A small network was shown many inputs. Here are its activations along a few directions, one row for each input.
In each table, some parts of the input vary, and every possible input appears once, in random order.
Descriptions start from the smaller parts, as in this example, which fits no table here: ring(8) and (point or ring(9) or (values(3) and line(4))).
Shared parts are said once, and a part with two or three values counts as separate values.
In the rows, zero is written as 128.

Other details of the inputs shift rows strongly along two fixed directions, in all tables alike. That doesn't count.

Rows:
row 1: [107 133 104 140 119 110 126 118 154 133 130 139 117 130]
row 2: [142 160 140 144 111 135 132 101 101 143 135 119 123 146]
row 3: [105 125 129 137 115 112 109 137 156 131 138 141 119 110]
row 4: [131 145 152 137 118 117 132 100  96 142 117 136 138 141]
row 5: [118 114 102 112 125 122 121 135 166 107 137 144 130 106]
row 6: [132 129 167 156 136 132 139 131 100 131 125 120 125 145]
row 7: [139 133 146 131 127 143 144 139 103 134 123 122 124 152]
row 8: [133 123 150 132 143 145 140 125 101 125 120 123 130 147]
row 9: [111 127 122 139 135 104 135 153 153 130 123 137 112 123]
row 10: [141 125 149 109 114 153 118 127 109 131 135 126 137 128]
row 11: [135 154 148 144 121 131 138  92 107 140 142 132 123 144]
row 12: [128 143 160 135 113 115 139 108 104 136 126 127 152 138]
row 13: [122 118  87 104 132 114 118 125 154 125 126 146 127 102]
row 14: [137 145 159 136  98 130 139 126 109 131 132 133 137 147]
row 15: [149 135 129 103 117 137 131 114 101 136 122 133 139 132]
row 16: [125 110 106 123 157 126 121 154 159 118 138 119 115 111]
row 17: [116 134  90 142 136 121 107 106 148 124 127 121 119 111]
row 18: [138 142 159 137 122 129 148 143 102 142 118 124 127 151]
row 19: [109 125 117 145 135 111 134 148 150 127 127 135 108 129]
row 20: [102 124 127 145 119 114  99 133 149 129 126 130 124 109]
row 21: [143 132 123 111 118 151 133 108 110 133 127 125 134 147]
row 22: [168  94  94  36 143 175 128 120 121 103 133 118 166 102]
row 23: [109 125 119 147 139 106 125 149 146 128 110 126 119 122]
row 24: [123 131 116 152 133 114 120 164 147 135 129 110 112 125]
row 25: [115 120 124 149 137 111 131 153 151 124 133 131 106 121]
row 26: [135 137 154 115 114 121 147 113 114 133 140 137 149 132]
row 27: [105 131 100 146 123 113 115 113 148 130 117 129 123 129]
row 28: [170  80 100  58 166 191 127 143 119  99 131 112 139 109]
row 29: [115 124 123 158 147 113 116 150 145 128 125 111 116 121]
row 30: [137 122 147 117 125 144 130 112 114 113 129 133 148 131]
Each input here is: values(3) and (line(4) or line(6)).
The inputs of row 25 and row 28 match in every part but the values(3) part. If row 19 is changed in the same way as row 25 into row 28, which row does it become? -> row 7
Which other rows does row 20 become when the values(3) part takes its other values? List them by row number. -> row 3, row 10
Which other rows does row 26 become when the line(6) part takes its other values? List them by row number. -> row 1, row 3, row 5, row 11, row 13
Which other rows does row 15 become when the line(6) part takes its other values? List them by row number. -> row 2, row 10, row 14, row 21, row 22

Rows:
row 31: [102 137 113 173 118  94 106 169 156 141 116 120  99 120]
row 32: [140 131 223 129 107 142 152 128  92 127 153 145 150 150]
row 33: [107 156  95 175 124  84 117 137 158 140 125 111 108 116]
row 34: [ 90 126 118 176 121  97 119 169 162 127 114 128 102 127]
row 35: [155 137 190 139 123 162 148 133  74 135 127 117 130 171]
row 36: [147 131 195 137 150 138 161 117  77 135 132 134 132 158]
row 37: [155 148 196 106  92 126 168 134  75 151 126 144 152 159]
row 38: [161 153 170 137 120 152 143  97  66 147 132 105 143 162]
row 39: [107 139 106 173 121  92 115 168 157 146 125 113  96 122]
row 40: [143  77  93  68 170 172 111 145 136  99 119 120 135  97]
row 41: [ 89 129 121 172 135  86 118 159 162 137 117 130 104 122]
row 42: [140  86  66  57 168 178 109  92 146  98 126 132 141 103]
row 43: [108 145 109 172 132  88 124 166 160 143 128 117  94 119]
row 44: [146 128 194 140 148 145 168 122  83 127 135 134 131 166]
row 45: [144 143 182 137 121 149 139  94  66 137 119 120 149 157]
row 46: [142  87  64  59 156 183 103  96 138  97 122 130 140  99]
row 47: [147 142 184 138 141 135 156  86  75 133 130 128 147 156]
row 48: [ 98 159  87 137  71  71 125 126 164 145 123 157 125 121]
row 49: [142  84 102  50 144 159 101 112 153  90 146 133 168  73]
row 50: [159  89  82  70 177 177 131 153 145  97 137 109 124 107]
row 51: [101 148  99 176 109  91  99 139 154 139 113 115 114 117]
row 52: [153  96  59  60 151 187  98  99 137 102 125 122 137 102]
row 53: [103 139 113 142  85  74 141 180 170 138 119 146 120 123]
row 54: [103 155  81 173 104  97 108 118 159 148 128 124  99 127]
row 55: [144 146 176 135 134 143 156  67  78 137 135 143 136 164]
row 56: [ 88 139 108 174 126  83 111 130 161 135 114 124 118 119]
row 57: [139  86  91  44 137 168 101  93 156  91 153 147 156  80]
row 58: [106 137 105 177 118  99 123 174 163 138 127 113  95 131]
row 59: [140 128 194 137 140 152 159 125  84 131 128 128 134 171]
row 60: [103 161  84 172 116  92 117 117 162 144 131 128  96 124]
row 61: [141 134 225 125 110 136 145 122  86 136 151 145 151 141]
row 62: [154 100  69  33 126 148 124 126 142 105 122 134 170  90]
What is each input in this table made of? -> line(4) and (values(2) or line(6))
The inputs of row 59 and row 56 match in every part but the line(4) part. If row 44 is changed in the same way as row 59 into row 56, which row does it become? -> row 47
Start at row 53 and move only the line(4) part, one step at a time. The first step leads to row 37. Which rows follow, in order? -> row 62, row 48
Which other rows does row 49 become when the values(2) part takes its other values? List them by row number. -> row 62

Rows:
row 63: [115 118 126 131 131 124 123 133 141 122 123 133 128 123]
row 64: [122 125 122 123 126 120 127 141 140 126 125 137 126 123]
row 65: [118 128 118 129 123 124 117 116 142 123 132 135 129 121]
row 66: [121 127 116 126 121 121 117 119 139 129 131 136 127 120]
row 67: [122 118 130 140 139 135 120 148 143 123 137 119 116 125]
row 68: [118 123 121 135 139 121 125 128 139 123 128 124 128 121]
row 69: [121 120 126 136 134 125 119 140 137 120 122 123 128 120]
row 70: [129 130 116 131 136 119 124 138 135 129 123 120 125 120]
row 71: [138 152 163 135 108 131 137 109 100 142 136 132 133 145]
row 72: [121 123 119 132 137 118 126 132 135 128 127 125 125 119]
row 73: [118 118 124 128 129 121 124 137 138 127 122 134 126 122]
row 74: [139 146 153 147 135 140 145 113  94 140 124 125 116 159]
row 75: [133 145 162 141 115 132 134 106  94 143 130 127 134 147]
row 76: [120 125 111 145 147 133 125 123 137 121 124 125 111 131]
row 77: [123 129 118 127 119 122 117 121 139 128 135 133 125 115]
row 78: [130 123 120 133 129 132 126 155 141 129 135 117 114 130]
row 79: [181  95 112  35 148 202 133 101  99 101 141 124 160 117]
row 80: [123 131 107 125 116 123 123 123 138 131 124 130 129 126]
row 81: [122 123 121 128 133 116 127 128 140 127 132 135 126 121]
row 82: [132 137 176 140 119 133 141 121 104 130 134 135 134 144]
row 83: [126 129 112 124 125 117 134 132 141 127 130 133 127 127]
row 84: [126 131 120 125 130 118 130 134 141 127 133 131 124 118]
row 85: [129 143 165 141 115 133 135  99 101 137 130 132 137 150]
row 86: [133 139 165 134 119 129 143 126 102 139 122 133 133 150]
row 87: [133 146 167 140 112 134 135 103 103 134 139 133 135 143]
row 88: [128 134 111 130 124 124 114 129 134 131 123 121 127 120]
row 89: [122 128 116 137 127 126 112 122 137 124 126 122 130 119]
row 90: [121 125 125 132 133 121 127 128 144 120 136 132 127 117]
row 91: [134 149 159 136 112 131 137 106  99 144 127 132 134 150]
row 92: [129 131 115 125 123 118 134 135 141 126 134 130 126 122]
row 93: [120 126 115 128 123 122 117 118 138 131 126 132 127 121]
row 94: [124 129 117 124 132 117 130 132 141 128 130 134 126 123]
row 95: [131 130 111 131 130 119 128 139 135 128 124 119 127 124]
row 96: [121 125 121 127 129 122 125 144 135 128 120 126 125 122]
row 97: [122 121 127 127 126 122 125 140 140 124 131 135 124 116]
row 98: [138 143 156 134 119 127 151 117 102 140 128 130 135 153]
row 99: [122 133 113 123 119 122 119 122 139 130 129 134 127 122]
row 100: [128 124 125 134 135 132 122 155 141 130 134 118 113 126]
row 101: [143 150 154 141 108 133 136 114  94 142 127 121 136 151]
row 102: [121 122 119 129 136 117 127 128 139 129 126 131 126 121]
row 103: [128 135 172 143 124 133 139 122  99 132 126 128 135 148]
row 104: [123 123 116 124 121 121 131 141 139 127 120 131 127 128]
row 105: [126 125 121 130 130 122 121 147 134 127 119 122 125 121]
row 106: [124 125 117 123 119 121 131 141 140 125 126 135 127 127]
row 107: [181  84 116  30 157 203 138 119 103  95 137 125 159 115]
row 108: [116 119 127 130 129 123 123 134 143 120 128 138 128 123]
row 109: [123 128 117 126 134 117 130 131 140 130 124 130 126 124]
row 110: [127 130 102 138 137 131 131 130 134 128 122 124 109 136]
row 111: [124 133 106 127 117 125 122 127 135 131 124 124 128 124]
row 112: [169  85 124  48 172 194 136 100 104  98 134 124 160 120]
row 113: [123 125 116 126 123 122 129 145 135 127 121 124 127 126]
row 114: [128 125 116 129 123 123 125 148 135 126 120 121 127 125]
row 115: [123 129 116 128 136 119 128 135 136 130 125 123 126 121]
row 116: [124 126 124 124 124 122 127 143 140 126 128 134 124 119]
row 117: [119 119 125 127 127 120 124 137 139 125 127 138 126 121]
row 118: [127 124 119 134 138 118 122 135 134 127 126 121 125 118]
row 119: [138 145 157 138 120 127 149 121  98 140 128 123 134 151]
row 120: [119 124 123 131 135 119 127 125 144 121 132 135 128 122]
row 121: [137 149 154 134 104 131 141 107 100 141 132 134 135 153]
row 122: [123 125 109 141 145 130 125 126 133 127 123 126 108 130]
row 123: [125 118 127 137 137 132 120 151 140 128 136 120 114 124]
row 124: [117 128 116 133 127 126 115 118 138 125 127 125 129 120]
row 125: [124 120 124 133 131 122 119 144 134 126 121 124 125 119]
row 126: [124 125 123 129 132 118 128 131 140 126 135 132 124 116]
row 127: [131 135 169 140 122 130 140 125  96 138 125 128 133 147]
row 128: [135 150 159 138 113 132 136 109  95 144 127 125 134 148]
row 129: [126 129 114 134 125 124 112 125 134 130 126 123 127 118]
row 130: [123 124 121 138 140 121 122 131 138 121 126 120 128 120]
The inputs of row 66 and row 99 match in every part but one. If row 129 is changed in the same way as row 66 into row 99, which row does it become? -> row 88
The inputs of row 104 and row 86 match in every part but one. If row 79 is changed in the same way as row 104 into row 86, which row does it become? -> row 71
What is each input in this table made of? -> line(4) and (values(2) or (values(3) and line(5)))
Which other rows does row 114 become when the line(5) part takes its other values? List them by row number. -> row 104, row 106, row 107, row 113
Which other rows does row 95 become when the values(3) part takes its other values? List them by row number. -> row 101, row 114
Which other rows does row 85 become when the line(4) part takes its other values? List them by row number. -> row 80, row 91, row 93

Rows:
row 131: [ 88 126 124 174 116 104  89 152 161 137 123 121 114 111]
row 132: [137 139 185 152 150 140 147  79  70 133 126 135 131 157]
row 133: [162 161 177 126  95 151 131 117  73 152 142 109 138 147]
row 134: [147 139 205 136 118 151 143 107  98 131 168 132 133 153]
row 135: [107 131 100 163 113  92 132 181 161 131 107 121 109 131]
row 136: [148 156 164 148 125 144 146  83  68 137 115 114 146 170]
row 137: [171 147 164 120 112 141 165 146  69 154 129 117 130 167]
row 138: [ 93 122 114 162 131  92 127 180 162 138 105 124 102 129]
row 139: [ 82 139 101 180 139  87 105 121 150 140 106 121 110 125]
row 140: [138  80 108  18 127 129 123 122 147  93 123 157 198  69]
row 141: [ 98 123 122 163 138  90 134 178 167 126 117 140  93 121]
row 142: [142 166 147 106  69 146 148  54  89 148 141 167 140 167]
row 143: [115 167  79 167 114  82 115 124 152 155 112 114 107 123]
row 144: [152  87  85  65 143 187  96 133 138  90 132 106 151  92]
row 145: [153  81  93  51 179 172 148 157 155  92 148 134 131 110]
row 146: [ 94 139 102 176 137  86 130 114 170 132 140 135 104 119]
row 147: [148  72 108  69 169 183  96 130 145  88 142 129 138  84]
What is each input in this table made of? -> values(2) or (values(3) and line(5))
List by row number the other inputs of the same sort as row 140. -> row 142
